These are the activations of a small neural network, seen along a few directions. Each row is one input.
In each table, some parts of the input vary, and every possible input appears once, in random order.
A made-up example of a description, with smaller parts first: one of 5 places around a ring, together with either a single point or one of 9 places along a line or (one of 2 separate values, together with one of 6 places along a line).
Shared parts are said once, and a part with two or three values counts as separate values.
(in the rows, 128 means zero)

Other details of the inputs vary at random and push rows far along three fixed directions, the same in every table; ignore that.

A family of inputs:
x1: [142  79 174 112 157 189  69 103 114 127 162 164]
x2: [158 179 165 128 181 150  64 176 157 157 151 111]
x3: [ 65 112 114 129 132 133 117  90 108 136  86 166]
x4: [ 79  93  88 115 146 150 122 104 109 133  98 164]
x5: [140  99 202 108  89 173 159  63 132  87 173  80]
x6: [200 176 158 139  83 135 163 151 150 124 183  97]
x7: [111 100 194  91 163 162  81 115 107 143 186 158]
x8: [ 84 100 114 113 142 110 106  86 117 131  82 166]
x9: [196 146 161 179  78 133 152 173 120 115 176  73]
x10: [ 94  90  90 109 158 137 122 103 116 122  96 177]
x11: [ 75 108 110 132 138 129 114  83 100 141  85 160]
x12: [124 115 107  99  91 102 225  75  96  95 123 136]
x13: [148 139 130 166 146 168  59 166 197 149 170 108]
x14: [ 89  98 114 110 157 127 123  86 113 150  77 158]
x15: [ 81  93 109 101 148 109 130 102 121 148 111 181]
x16: [155  76 206 126  73 149 165 114  91  75 178 116]
x17: [ 81  67 116 143 146 106 128 129 101 127 102 176]
x18: [135 114 161 199 134 139  64 190 179 153 178 108]
x19: [155 171 165 163 136 152  57 165 169 153 144 139]
x20: [124 112  87 101  92 134 212  79  88  76 110 117]
x21: [163 110 179  72 111 170 154  96  92  60 182 100]
x22: [120 166  62 164 149 101 123 158 144 190 109 140]
x23: [140  92 191 114  82 159 168  69 127  94 205 100]
x24: [119  81 118 116  83  84 211 109  91  71 113 122]
x25: [133 156  84 143  77  66 193 186 128 105 115  66]
x26: [107 136  77 162 149  74 103 201 136 161 103 112]
x27: [157 172 153 133 174 135  75 180 151 164 181 132]
x28: [117 170  84 147 150 111 113 161 169 173  75 131]
x29: [204 181 171 121  92 141 151 147 161 111 153  72]
x30: [174 168 167 139 172 150  67 168 171 157 144 131]
x31: [126 163  69 143 160  83 123 166 164 169 107 156]
x32: [ 86 158  73 178 129 100  98 144 193 157  92 115]
x33: [188 155 168 146  96 116 150 189 125  92 183  68]
x34: [ 80  91  86  88 164 126 109 107 103 129 101 144]
x35: [214 177 168 125  98 137 147 139 153 115 153  67]
x36: [179 154 135 140 166 156  63 180 171 140 156 139]
x37: [ 70  95  91  84 158 131 112 115 111 124 101 150]
x38: [142 194  79 127  84  76 176 139 136 108  96  64]
x39: [ 73 106 113  87 169 118 115  96 104 146  85 136]
x40: [111 112 202 101 164 165  63 104 105 115 159 154]
x41: [ 81 105 102 122 158 125 141  96  99 152 116 181]
x42: [111 177  79 155 150 120 116 160 158 179  78 124]
x43: [ 90  92 103 116 150 113 132  92 108 157 111 178]
x44: [120  99 205 111 142 167  63  99 125 120 150 168]
x45: [157 188  77 143  89 103 200 129 134 131  88  67]
x46: [156 179 160 173 151 160  62 162 153 153 148 137]
x47: [166 167 161 166 142 148  54 157 162 158 143 134]
x48: [ 91  89 103 105 154 104 127  94 114 153 111 176]
x49: [102  86 115 133  67 106 215 107  78  87 113 112]
x50: [130  56 200 146 144 158  76 129  98 131 168 162]
x51: [128 102 203 113 155 164  66  97 120 114 152 174]
x52: [125 153  53 137 148 107 104 176 175 151  89 138]
x53: [160 173  54 133  77 104 195 151 155 104  99  87]
x54: [182 147 133 142 159 155  56 174 169 151 154 129]
x55: [ 80 111 112 116 164 138 132  90 104 145  83 161]
x56: [ 74  62 118 130 137 100 121 134 110 129 101 169]
x57: [164 175  47 144  83 110 194 142 135 115 103  75]
x58: [117 177  78 164 144  98 105 157 164 153  79 148]
x59: [170 118 205  94 104 169 168  75 102  82 158 113]
x60: [111 115 106  77  96  93 210  78  83 101 129 104]
x61: [ 63 109 118  84 164 123 119 103 111 142  85 141]
x62: [167  70 202 118  82 136 158 108  88  75 178 108]
x63: [147 157  77 176  80  81 204 173 122 110 111  88]
x64: [132 198  83 124  78  80 180 147 144 104  96  69]
x65: [155 114 193 106  86 169 176  82  90 101 192 122]
Each input here is: one of 5 separate values, together with either a single point or (one of 3 separate values, together with one of 4 places along a line).
Changing only the choice among 5 separate values turns x29 into x44. The same change can be made to x55. Which row results?
Answer: x46
Changing only the choice among 5 separate values turns x5 into x23. The same change can be made to x61. Which row results?
Answer: x7
Which other rows does x4 become when the choice among 5 separate values takes its other values? List them by row number.
Answer: x3, x42, x49, x65
Which other rows does x59 become when the place on the line of 4 takes its other values? List them by row number.
Answer: x2, x30, x55
Which other rows does x35 become when the choice among 5 separate values takes its other values? List them by row number.
Answer: x8, x48, x54, x62
Which other rows does x65 become when the choice among 3 separate values takes its other values? List them by row number.
Answer: x22, x41
Which other rows does x1 become when the choice among 3 separate values takes its other values? List them by row number.
Answer: x10, x53

A family of inputs:
x66: [ 89  91 115 154 132 120 117 131 123 143 116 152]
x67: [177 149 160 153 144 137  85 198 149 146 179 108]
x68: [173 134 184 124 134 162 108 137 122 124 179 133]
x69: [186 167 187  91 107 156 152 108 122 105 173  86]
x70: [100 142  83 160 142  97 104 166 160 155  89 129]
x71: [193 143 180 127  87 156 155 112 121 100 177 104]
x72: [134  85 175 143 137 154  98 128 114 135 173 158]
x73: [130 180  93 145 149 117 113 137 160 175 104 140]
x74: [193 148 180 113  97 154 158 122 115  96 178 104]
x75: [102 132  64 143  88  72 188 139 136 112  81  98]
x76: [191 211 107 153 131 113 114 205 173 150 137  83]
x77: [166 141 173 132  91 157 147 107 124 103 154 103]
x78: [ 84 106  81 110 108  84 177 112 105 104  88 117]
x79: [117 154  98 156 139 108 103 162 163 150  98 121]
x80: [ 92 112 123 112 194 137  64 134 125 166 105 174]
x81: [103 137  40 130 109  66 201 138 120 125  78 126]
x82: [109 100 129 152 164 136  79 140 131 164 133 175]
x83: [105 146  79 170 141 106 109 158 156 164  91 138]
x84: [123 158  59 143 156 123 107 141 168 167  94 148]
x85: [126 106 145 106 112 168 144  69 120 101 135 128]
x86: [ 83 106 126 147 174 144  65 123 134 168 103 178]
x87: [ 81  67 170 114 153 153  86  92 108 124 127 165]
x88: [102  80 145 129 109 136 147  92 101 110 130 141]
x89: [191 232 110 150 133 121 121 183 179 166 138  98]
x90: [112 104  89 131  92  95 194 107 106 111 110 129]
x91: [ 92 149  51 127 103  76 182 117 138 119  51 108]
x92: [ 98 143 105 103 105 107 178  78 125 112  84 109]
x93: [106 126  85 101 104 120 174  84 134  97  87 108]
x94: [135 163  89 154 143 115 111 153 154 164 104 142]
x95: [117 119  90 121  97 103 191  95 109 112 100 130]
x96: [186 138 181 109 100 147 152 131 114  92 179  88]
x97: [126 104 183 115 149 156  79 125 116 122 159 137]
x98: [169 128 168 111 108 139 150 131 112  98 169  98]
x99: [179 138 187 138  82 160 150 114 124  96 172  94]
x100: [119 124 164 108 113 154 149  63 111 116 131 129]
x101: [128 128 131 103 179 163  69 131 143 150 135 149]
x102: [ 91  93 119 147 176 133  72 132 128 171 118 189]
x103: [185 166 159 153 145 148  88 182 152 149 175 125]
x104: [126 114 144 135 167 143  83 149 126 154 147 166]
x105: [ 84  63 165 128 148 157  94  90 102 132 133 174]
x106: [179 206 116 173 115 116 108 196 188 145 128  79]
x107: [176 149 143 153 117 127 132 178 138 130 172 112]
x108: [103 124  95 103 104  96 178 105 109  98  94 107]
x109: [ 74  57 146  98 175 138  93 104  90 136 126 179]
x110: [122 106 125  82 133 155 148  77 109 108 130 149]
x111: [174 151 145 141 123 125 123 179 140 128 165  97]
x112: [138 138 124 158 164 127  82 185 146 166 147 152]
x113: [ 73  86 125 135 177 121  62 151 124 157 119 166]
x114: [124 110 145  79 122 157 135  80 115  92 136 117]
x115: [ 85 110  81 108 109  86 176 109 106 104  86 117]
x116: [120 106 161  93 118 139 138  92 100  94 135 120]
x117: [132 152  88 163 140 109 115 161 153 162 112 141]
x118: [111  78 164 122 101 133 144 105 106  96 144 122]
x119: [175 208  62 139  88  84 198 164 151 123 102  83]
x120: [100  77 145 131 108 135 148  95 101 110 132 141]
x121: [179 150 188 106  95 153 140 119 120  87 169  83]
x122: [ 98  80 150 117 113 130 140  97 106 102 126 132]
x123: [104 143 135 102 152 133 106 106 128 140 114 132]
x124: [108 115 133 120 182 136  71 144 127 159 124 161]
x125: [ 99 109  95 113  98  89 181 117 106  97 104 106]
Changing only one part turns x77 into x119. The same change can be made to x99. Which row results?
Answer: x68
What is each input in this table made of?
Answer: one of 6 places around a ring, together with either one of 2 separate values or one of 8 places along a line
Which other rows does x89 become when the choice among 2 separate values takes its other values? List them by row number.
Answer: x110
Which other rows does x101 become when the choice among 2 separate values takes its other values? List them by row number.
Answer: x69
Which other rows agree with x122 in the place on the ring of 6? List them by row number.
Answer: x70, x75, x79, x87, x91, x92, x93, x106, x118

A family of inputs:
x126: [ 80  37 137 122 141 135 130 100  81 125 143 177]
x127: [161 133 197 134 195 165  18 194 143 159 183 151]
x128: [ 90  76 144  90 151 162 120  62  94 124 112 172]
x129: [166 169 115 108  58  91 212 126 128  75 129  45]
x130: [170 148 105 155  35 103 230 112 143  82 131  77]
x131: [114 187  81 157 138 107 100 169 181 159  92  99]
x132: [140 149 150 149 212 167  21 163 157 205 159 193]
x133: [196 171 225 187 111 163  63 176 176 144 197  98]
x134: [ 76 165  40 127 137  71 158 126 146 159  44 121]
x135: [ 81 147  39 114 140  47 165 161 130 140  62 121]
x136: [ 52  67 111  97 178 125  86  96 101 136  86 179]
x137: [166 168  85 161  52  69 228 170 122  95 121  55]
x138: [148  92 178  83 102 175 169  53  97  86 164 125]
x139: [149  74 174  71 109 150 171  89  82  72 180 129]
x140: [141 197  63 153 154 101 119 172 158 180  93 141]
x141: [ 59  57  95  97 178 132  94  93 111 140 101 188]
x142: [138 182  72 163 137 126  98 175 183 154 100 109]
x143: [ 62  60 104  89 185 120 100 114  92 137  98 196]
x144: [205 167 220 192 113 172  62 178 173 138 194 104]
x145: [132 106 139 104  97 161 160  77 122  87 145 112]
x146: [ 68  62 100 138 148 111 125 126  91 141 105 175]
x147: [ 66  96 113 113 150 140 106  88 120 127  87 151]
x148: [198 138 249 166 123 171  70 186 132 133 234  98]
x149: [138 115 206  76 104 151 170  54  74  94 162 127]
x150: [178 159  93 111  57 103 219 126 126  70 126  59]
x151: [134 203  73 153 156  94 116 171 156 179  88 134]
x152: [137  70 198 122  74 164 164  60  93  74 159 134]
x153: [136 191  80 154 149 109 109 168 170 168  88 114]
Changing only one part turns x135 into x139. The same change can be made to x149. Which row results?
Answer: x132
What is each input in this table made of?
Answer: one of 4 places along a line, together with either one of 2 separate values or one of 5 places along a line
Which other rows does x144 become when the choice among 2 separate values takes its other values? List them by row number.
Answer: x137
